A small network was trained on made-up records. Each row is its average activation on records with the value named, seen along a few directions.
Related values have similar rows: they may be neighbours, one step apart, or belong to one group.
Strong random noise was added to every row along 14 fixed directions; ignore it. To show where, here is one row again and again, with new noise each time:
[227 47 -38 177 -45 -83 -169 145 -73 -100 358 -209 209 -103 -54 -95 -90 -202 210 -483 209 41 28 -113 6 20 253]
[180 109 6 124 267 -167 318 -263 212 198 -316 141 -29 215 -243 -418 -461 -124 -474 544 -715 -97 -276 -26 433 226 -112]
[46 -84 -39 16 -105 -133 101 -67 -290 168 321 -123 265 61 144 28 -229 34 -30 -52 420 40 51 99 -127 54 -36]
[-138 -120 -633 121 31 31 -122 255 297 22 263 37 -428 -291 56 552 -345 245 -412 -282 -154 -29 -390 20 21 -217 439]
[26 -264 -63 -115 495 -217 589 271 -270 -321 328 -51 46 -108 -176 566 -586 -489 -38 120 257 53 474 72 -272 67 -11]
[-173 11 -249 -299 91 -181 456 182 -108 129 -221 108 94 225 76 312 -75 -50 -520 -213 -161 0 -36 30 85 -30 85]
[310 -215 -145 -217 354 -39 334 460 -216 276 18 292 -564 -256 12 125 -498 -217 357 -17 -484 119 -206 164 134 145 176]
[-16 61 71 -453 186 -133 -236 -153 -50 252 132 86 333 411 441 55 272 163 -491 98 -262 -303 225 88 -168 79 -131]
[-111 -5 -4 432 -286 -33 -491 -204 398 -251 110 -413 242 -360 -20 -60 179 99 122 154 122 -65 141 22 -135 79 -347]
[178 358 359 -405 345 320 407 -23 -221 -176 -37 -271 -177 -248 195 1 202 159 910 445 563 269 34 149 -115 31 -227]
[1 428 -215 -397 341 -418 92 67 -50 240 75 -25 169 386 319 -73 235 14 132 -119 -144 -70 241 234 149 -53 -197]
[-292 -128 226 489 -309 -344 -257 -213 103 75 -336 177 14 -70 105 51 193 -176 32 124 -721 -369 143 408 8 705 -298]
[387 262 -117 105 314 324 -527 198 -410 -316 8 54 -214 -77 72 49 -178 -270 151 305 -389 10 200 -404 -129 95 281]
[61 412 490 -299 77 174 348 -4 349 24 -47 201 -106 75 143 -77 406 -59 31 83 309 -75 -93 211 -219 106 -81]
[-366 -362 235 -613 111 2 398 304 298 -308 -272 171 -169 -97 -125 197 604 117 343 -160 219 197 424 145 -227 -67 -461]
[117 205 251 380 -43 -163 311 78 97 6 -5 37 -35 -226 -37 113 -219 -543 102 2 -94 -158 -69 289 -66 436 38]


Values of K:
k12: [589 491 158 -205 451 351 -258 124 -67 -194 368 -483 208 -253 210 274 -101 -338 -90 479 23 -66 176 -293 -320 -346 110]
k7: [-348 322 -324 166 48 22 18 17 -379 -111 -148 398 -576 335 -11 163 32 224 218 54 132 149 -37 -57 247 -156 319]
k15: [-11 45 -145 -377 259 233 227 -74 -180 -122 -158 -268 87 -39 17 249 -155 81 -97 449 110 103 132 -160 -34 -266 -205]
k4: [-214 33 -122 -242 159 267 -368 -22 109 -20 -309 244 -270 133 126 243 294 353 -215 113 -543 -74 -162 -114 -18 -121 164]
k1: [-32 218 -281 284 -130 1 10 37 385 130 -95 150 -156 2 -223 -288 -360 -160 -413 592 249 155 -152 -109 -27 -397 -345]
k10: [-276 132 -16 312 2 -80 310 -302 -397 -154 28 390 -221 382 -105 268 -203 54 -86 85 366 -58 98 97 -29 242 230]
k6: [440 -196 202 -223 320 -144 287 158 311 138 708 -388 395 -259 -128 -12 -239 -355 -31 -365 360 -105 26 77 -64 -181 165]
k5: [-69 -67 -68 313 16 -103 533 -271 326 -260 179 -400 224 -159 -318 8 -468 -156 -159 284 460 18 -118 69 158 -256 -87]
k9: [-21 347 69 -7 576 -573 617 -246 242 232 15 90 39 302 -28 159 -219 -391 -300 281 -363 -370 63 522 271 291 -111]
k14: [130 182 177 472 -428 207 33 -302 -89 264 -14 -262 22 -353 222 148 -422 -14 -151 102 119 -162 -661 184 18 217 351]
k8: [-109 -115 241 -453 553 26 279 -274 27 -102 -26 152 -2 530 -117 -256 312 443 -30 9 -53 -11 62 -83 282 -114 129]
k13: [-235 -133 -143 230 199 -454 117 -104 -224 -197 138 -225 60 189 -147 180 -152 -126 362 -510 -382 -205 115 188 425 127 333]
k11: [-394 137 -284 447 -122 -332 540 30 -72 89 -402 -57 -91 -58 -114 364 -100 -90 65 -340 -156 -34 -286 227 378 172 143]
k3: [106 -89 117 -83 90 93 588 185 241 -157 -329 -218 -104 -347 -367 -69 -228 -274 151 72 -43 186 -165 -125 115 -103 23]
k2: [-94 -524 799 261 -212 13 349 -427 -207 -231 -81 -212 317 -258 -301 20 -51 -48 377 -153 166 -12 -63 228 30 455 24]
The values of K form 3 separate groups.
List the group mates of k12, in the order listed. -> k7, k4, k1, k2
List the group mates of k6, in the order listed. -> k10, k9, k8, k11

Values of U:
u7: [99 115 -37 -253 -33 249 -22 157 252 2 -245 -122 82 -257 188 41 126 -179 -213 360 -88 -53 85 -70 -225 -149 -335]
u8: [208 111 -13 182 -544 -225 319 137 94 783 342 -76 124 -198 213 -310 -105 20 263 -489 630 100 -506 389 -11 62 -142]
u1: [-190 -545 32 -291 106 251 -624 -261 50 -518 -275 51 77 376 -358 -355 638 685 -335 -411 -484 18 140 -712 393 -100 277]
u2: [528 389 640 -41 185 -130 83 167 635 355 38 81 -85 -386 100 -364 256 -430 551 143 -316 -158 -125 472 -120 363 -412]
u9: [162 -160 -18 11 164 -152 197 -62 -415 -197 -98 -348 368 -53 -163 -103 -409 -300 221 16 -163 105 194 -174 234 140 -24]
u5: [-96 -293 -428 -10 289 -291 -378 18 94 -311 -15 -66 -186 -36 -328 -247 -214 117 484 233 -359 265 410 -146 242 -166 -430]
u6: [-8 -480 824 -488 35 115 150 -148 320 -38 370 436 165 446 -225 -521 494 138 -36 -81 556 -43 351 -6 -320 -115 -203]
u4: [-344 101 -577 -61 -31 126 349 301 -433 -136 -695 -4 -315 -43 49 615 -81 -34 -122 284 -269 208 104 -34 65 -216 -30]
u3: [-554 -12 -25 167 -212 -320 31 -88 -147 -183 90 -101 420 237 27 444 177 -97 -267 -67 528 -52 444 135 -309 -78 -164]
The values of U form a 3 by 3 grid.
Which values are neighbours of u7? Give them in the order they are listed. -> u1, u9, u4
Which values are neighbours of u2? Give them in the order they are listed. -> u8, u5
Each value of U is a pair of two hidden parts, and every pair occurs once (3 first parts, 3 second parts).
Changing only the second part turns u5 into u3. u9 has the same second part as u5; what does that change turn u9 into? -> u6

Values of F:
f4: [67 -371 101 213 -173 -17 361 269 204 -135 256 -576 355 -813 -17 802 -172 -172 -156 -693 99 -158 -429 206 -127 161 446]
f3: [-463 53 273 341 96 -319 -375 -177 -79 -79 -200 291 -201 83 133 251 610 -49 548 -276 -609 -484 290 527 71 546 77]
f14: [-321 804 -356 105 -99 84 379 353 111 30 -433 153 -661 -194 271 707 139 17 34 -369 -38 72 -570 223 84 120 481]
f9: [-9 -197 -144 328 -347 -6 163 226 -1 202 -188 487 -342 74 -175 -207 9 21 -119 -333 0 80 -326 -165 104 51 123]
f12: [-234 -177 -151 782 -201 -384 -62 -249 -260 -171 114 425 67 457 -527 -218 -441 -278 -545 -219 -82 -139 110 -255 235 350 233]
f8: [37 -305 7 28 125 53 -383 -271 336 52 276 -418 31 -561 192 259 -8 469 196 -1 -224 -88 -338 184 -44 118 8]
f13: [-108 737 -390 -79 217 -459 412 -98 -93 324 -249 -113 34 396 231 -258 -60 141 279 473 -72 170 41 198 421 -288 -394]
f15: [47 -118 264 332 -416 -104 -343 -168 393 -30 261 -186 525 65 -86 -184 167 -384 -346 -367 -63 -324 102 56 -198 192 15]
f10: [253 275 447 -79 -419 458 -48 -15 -168 601 -37 246 -303 -144 406 -278 253 316 572 -3 325 119 -782 329 -17 71 82]
f11: [166 504 6 -102 247 214 443 -20 414 14 370 -280 16 -55 18 209 -172 -108 -355 189 502 -83 -353 30 -64 -412 371]
f5: [329 -42 95 -411 121 419 -201 345 -127 -116 73 25 13 -217 308 489 -117 -367 -403 439 -163 -139 484 -149 -649 -45 -123]
f7: [-91 -842 303 -110 -409 92 550 50 -728 129 -278 324 115 212 -445 -75 -373 9 -480 -175 417 379 -62 -283 36 1 166]
f2: [-71 -124 -276 -237 -270 45 6 314 503 372 169 -1 -438 -650 356 286 38 153 266 -265 227 8 -386 405 -173 -178 -45]
f6: [455 241 -218 -121 -70 410 -276 499 -447 37 -411 -173 95 -165 329 125 -315 -576 -357 275 -450 62 -38 -483 -231 -84 160]
f1: [-281 -298 10 -540 -73 366 149 82 221 -401 77 48 192 -10 -6 282 193 119 -579 461 956 216 769 -134 -770 -409 -682]
The values of F form 3 separate groups.
List the group mates of f14, in the order listed. -> f4, f9, f12, f8
List the group mates of f15, in the order listed. -> f5, f2, f6, f1

Values of G:
g1: [532 -240 568 159 -478 359 28 157 -406 320 82 -330 491 -367 63 -321 -140 -433 181 -3 356 21 -204 -111 -234 120 24]
g3: [267 185 142 -147 146 -444 785 -152 -199 417 212 -343 313 48 241 -106 -391 -160 519 -282 97 -43 -297 464 344 274 1]
g11: [68 -131 284 132 107 248 -257 -445 63 -429 -83 34 167 189 -428 -553 -65 206 -130 492 177 133 183 -487 34 81 -291]
g10: [-37 220 -280 59 350 48 -178 310 85 -320 34 522 -700 -49 -35 284 -34 -82 274 853 150 94 736 167 -531 -96 -529]
g2: [158 -169 619 -550 267 282 562 -117 -125 -147 -601 91 -278 -77 -117 -470 379 130 820 278 -134 219 -42 101 148 305 -262]
g8: [-246 -327 -23 -160 -79 -203 -102 -246 -253 110 323 -152 203 175 332 159 -26 247 75 -141 21 -84 137 237 -20 135 -112]
g12: [-374 361 -309 604 -487 -200 -52 -279 -149 136 -248 61 -149 67 15 -185 -49 181 53 283 300 57 -156 41 192 212 -155]
g4: [-53 -99 -60 -47 407 -74 216 -298 215 -426 -171 -559 439 -29 -489 -86 -107 135 -135 401 -88 265 47 -379 376 -311 -237]
g7: [310 -319 47 226 -56 368 -488 -196 -238 -331 -157 435 -185 507 -696 -927 -8 249 -367 49 -279 215 10 -934 403 -129 341]
g13: [32 100 257 -250 261 299 -177 -529 66 0 122 -129 -154 6 128 -73 -30 392 77 533 -47 -174 -281 91 48 9 53]
g6: [434 435 -141 -26 -62 264 219 294 -205 305 -90 -204 -23 -349 244 193 -181 -202 86 -21 238 183 -361 -91 -213 -49 22]
g5: [-435 -419 199 403 -405 43 105 -666 -507 90 -112 -307 391 112 76 -103 -104 397 -23 589 268 -68 109 147 57 255 -288]
g15: [37 -105 -7 -298 176 -396 289 -172 -681 675 132 447 111 616 239 -283 -276 142 -11 286 74 -26 145 382 70 22 -214]
g14: [-192 -49 403 -836 324 -148 274 123 315 205 -159 391 -59 269 304 237 417 -172 -113 270 -231 -221 529 547 -380 44 -501]
g9: [-177 645 156 43 306 314 104 258 145 -348 -434 326 -695 -214 241 731 212 -131 46 213 -420 -79 -291 93 -114 190 541]
The values of G form 3 separate groups.
List the group mates of g1, in the order listed. -> g4, g5, g15, g9
List the group mates of g10, in the order listed. -> g11, g12, g7, g6
